These are the activations of a small neural network, seen along a few directions. Each row is one input.
Each table varies a few parts of the input and shows all the possible inputs, shuffled.
A made-up example of a description, with smaller parts first: one of 4 places along a line, together with either a single point or one of 9 places along a line or (one of 3 separate values, together with one of 5 places around a ring).
Shared parts are said once, and a part with two or three values counts as separate values.
In the rows, 128 means zero.

Other details of the inputs shift rows strongly along three fixed directions, in all tables alike. That doesn't count.

Rows:
R1: [109 135 175  99 104 160 133 120 139 184 131 152  81]
R2: [ 97  95 170 135  73  98 179 164 144 156 108 119 141]
R3: [ 89 146 171  87  94 163 123 110 148 154 141 132 112]
R4: [146  75 100 182 167  80 151 150  99  89 114 121 157]
R5: [154 198 158 105 159 140 111 128 146 116 151 143 120]
R6: [147 120  89 138 194 134  90 130  98 116 134 134  93]
R7: [ 84  94 175 148  82 122 186 156 135 148 104 114 155]
R8: [143 148 162 158 130 109 173 183  97 101 107 112 160]
R9: [130  88  94 148 173  61 148 148  87  90 118 108 166]
R10: [ 93  74 110 109 119 132 107  74 105 140 155 148 109]
R11: [134 148 155 154 133  91 161 196 138 108 106  97 153]
R12: [ 98  45  87 145 104  76 157 104 120 163 102 110 173]
R13: [ 92  68 104 135 107 169 112  91  99 128 142 140 102]
R14: [114 155 159 100  78 172 107  97 149 178 133 126 124]
R15: [160 185 141 119 141 144 119 150 168 115 138 140 103]
R16: [136 149 148 153 139  88 163 196 156 111 103 102 156]
R17: [146 119  75 139 162 136  86 134 116  90 140 129 104]
R18: [167 133  69 131 163 128  84  98  99 112 138 126 133]
R19: [168 209 134 117 146 151  91 119 166 137 128 123 134]
R20: [104 146 137  97  75 154 134 122 175 160 118 147  96]
R21: [113 114 174 131  81 103 163 125 139 177 113 110 165]
R22: [100 117 169 133  79 109 158 131 139 176 106  98 169]
R23: [105 134 160 103  76 158 134 122 159 157 137 144  92]
R24: [ 88 151 166  90  98 159 123 107 156 159 141 138 116]
R25: [107  60 106 129 110 163 121  89 109 128 145 149  96]
R26: [ 85  93 182 149  74 126 180 159 114 147 105 112 154]
R27: [135 166 164 133 147  82 163 169 108 108 118 108 167]
R28: [ 84 116 178 114  84  96 176 145 115 155 112 118 160]
R29: [144 161 167 138 156  73 156 165 138 116 116 118 167]
R30: [167 131  66 128 167 128  90  98 113 110 135 123 130]
R31: [106  64 110 133 105 162 116  89  96 130 146 152 100]
R32: [ 95  72 110 108 116 133 104  77 102 141 154 150 111]
R33: [ 85  37  91 147  97  82 165 136 110 134 107 117 138]
R34: [146 117  73 136 166 136  92 134 130  88 138 126 101]
R35: [155 160 153 147 142  96 146 165 140 128 106  87 179]
R36: [125 153 155  98  87 162 118  87 171 183 137 141 121]
R37: [173 123  82 139 167 124  81  96 105 115 146 129 133]
R38: [ 94  69  95 134 110 162 111  89 121 132 133 146 104]
R39: [133  83  78 171 163  65 138 167 130  95 103 107 154]
R40: [159 171 148 143 136  92 152 155 122 129 108  98 175]
R41: [174 127  71 138 173 116  82  91 132 121 136 134 135]
R42: [113  86  72 114 106 131 103  64 137 165 123 139 127]
R43: [146  89  81 171 170  67 129 136 117 117 109  94 184]
R44: [131 164 163 140 155  79 151 172 139 114 110 105 172]
R45: [153 188 152 126 135 170 128 141 112 101 137 137 111]
R46: [155 190 145 125 140 168 130 142 131 104 134 141 112]
R47: [152 212 143  98 155 140 109 128 144 114 137 142 120]
R48: [143 199 161 108 151 150 100 137 124 110 148 128 124]
R49: [134 126  92 129 180 126  84 108  95  91 154 128 122]
R50: [ 88  82  90 102 119 133 114  77 117 142 143 149 113]
R51: [ 91 102 158 129  67 100 184 167 137 154  98 115 143]
R52: [156 185 149 122 137 171 131 146 123 100 133 135 109]
R53: [179 197 147 112 145 152 102 119 152 132 141 126 126]
R54: [156 114  97 151 167 148 103 113  89  85 151 142 108]
R55: [102 143 139  97  77 159 139 124 170 158 125 145  96]
R56: [155 193 162 102 156 143 111 131 138 111 152 137 116]
R57: [146  80  83 170 164  58 143 161 129  97 109 118 149]
R58: [105  64 102 132 112 159 122  85 117 133 145 154 101]
R59: [147 114  90 148 169 157  99 124 100  80 142 130 110]
R60: [160 197 150 111 163 150 120 152 122 134 127 140  90]
R61: [100  74  88 126 106 157 122  86 114 132 130 153 101]
R62: [109 129 157  99  79 160 136 126 169 155 134 142  90]
R63: [156 190 133 110 134 150 123 157 153 108 129 131 101]
Description of these inputs: one of 3 separate values, together with either a single point or (one of 4 separate values, together with one of 5 places along a line).
The inputs of R55 and R15 match in every part but the choice among 3 separate values. If R8 is changed in the same way as R55 into R15, which row does it become? -> R31
Change only the choice among 4 separate values in R45. List by row number the other rows that result. -> R27, R33, R40
Change only the choice among 3 separate values in R35. List by row number the other rows that result. -> R30, R53
Change only the choice among 4 separate values in R52. List by row number the other rows that result. -> R9, R30, R63

Rows:
R64: [167 165 114 143 192 140 105 169 106  54 147 127 108]
R65: [159 101  73 134 151 148  88  92 136 138 138 155  84]
R66: [179 102 130 193 202  35 164 173  77 101 103  98 195]
R67: [117  83 111 139 128 132 113  95  95 128 140 119 141]
R68: [ 78  70 115 116  86 149 144 109 111 135 135 148  93]
R69: [126 181 187 121 116 145 166 180 135 113 121 127 118]
R70: [148 119  62 130 139 160  87  95 133 118 134 140  98]
R71: [ 90 141 230 119  42 112 205 156 135 188  95 109 181]
R72: [135  95  94 122 162 157  95 108 103 109 156 170  59]
R73: [125  80  63 132 111 138 111  97 129 135 126 138 112]
R74: [108  83 102 130 123 146 106  80  96 139 142 133 128]
R75: [105  75 101 136  91 138 124 110 144 147 118 124 123]
R76: [ 95 151 205 125  44 132 186 165 182 186  88 110 150]
R77: [158 120 102 172 197  10 163 188 105  86  94  80 208]
R78: [175 252 131  80 168 184  50 106 166 108 168 144  90]
R79: [ 67  71 118 114  88 165 128 102 116 139 140 151  83]
R80: [181 243 141 100 169 124 102 147 151 106 137 125 134]
R81: [140 154 165 141 133 125 140 136 117 120 129 116 162]
R82: [117 184 179  98 103 126 136 135 173 151 126 126 143]
R83: [168 213 158 111 147 172 106 119 121 119 143 131 123]
R84: [ 83  81 104 109 107 109 119  95 135 160 127 126 136]
R85: [110 175 194 111 100 168 150 157 148 117 134 141 104]
R86: [ 89  52 107 141  79 124 147 110 148 155 115 124 134]
R87: [152  82  88 158 193  32 136 146 109 119 114 113 166]
The inputs of R77 and R70 match in every part but one. If R82 is changed in the same way as R77 into R70, which row does it become? -> R86
Describe the family of inputs behind these rows. -> one of 4 separate values, together with either a single point or one of 5 places along a line
Start at R68 and move only the place on the line of 5, one step at a time. The first step leads to R69. Which rows follow, in order? -> R79, R64, R85
Change only the choice among 4 separate values in R80. List by row number the other rows that result. -> R68, R71, R73
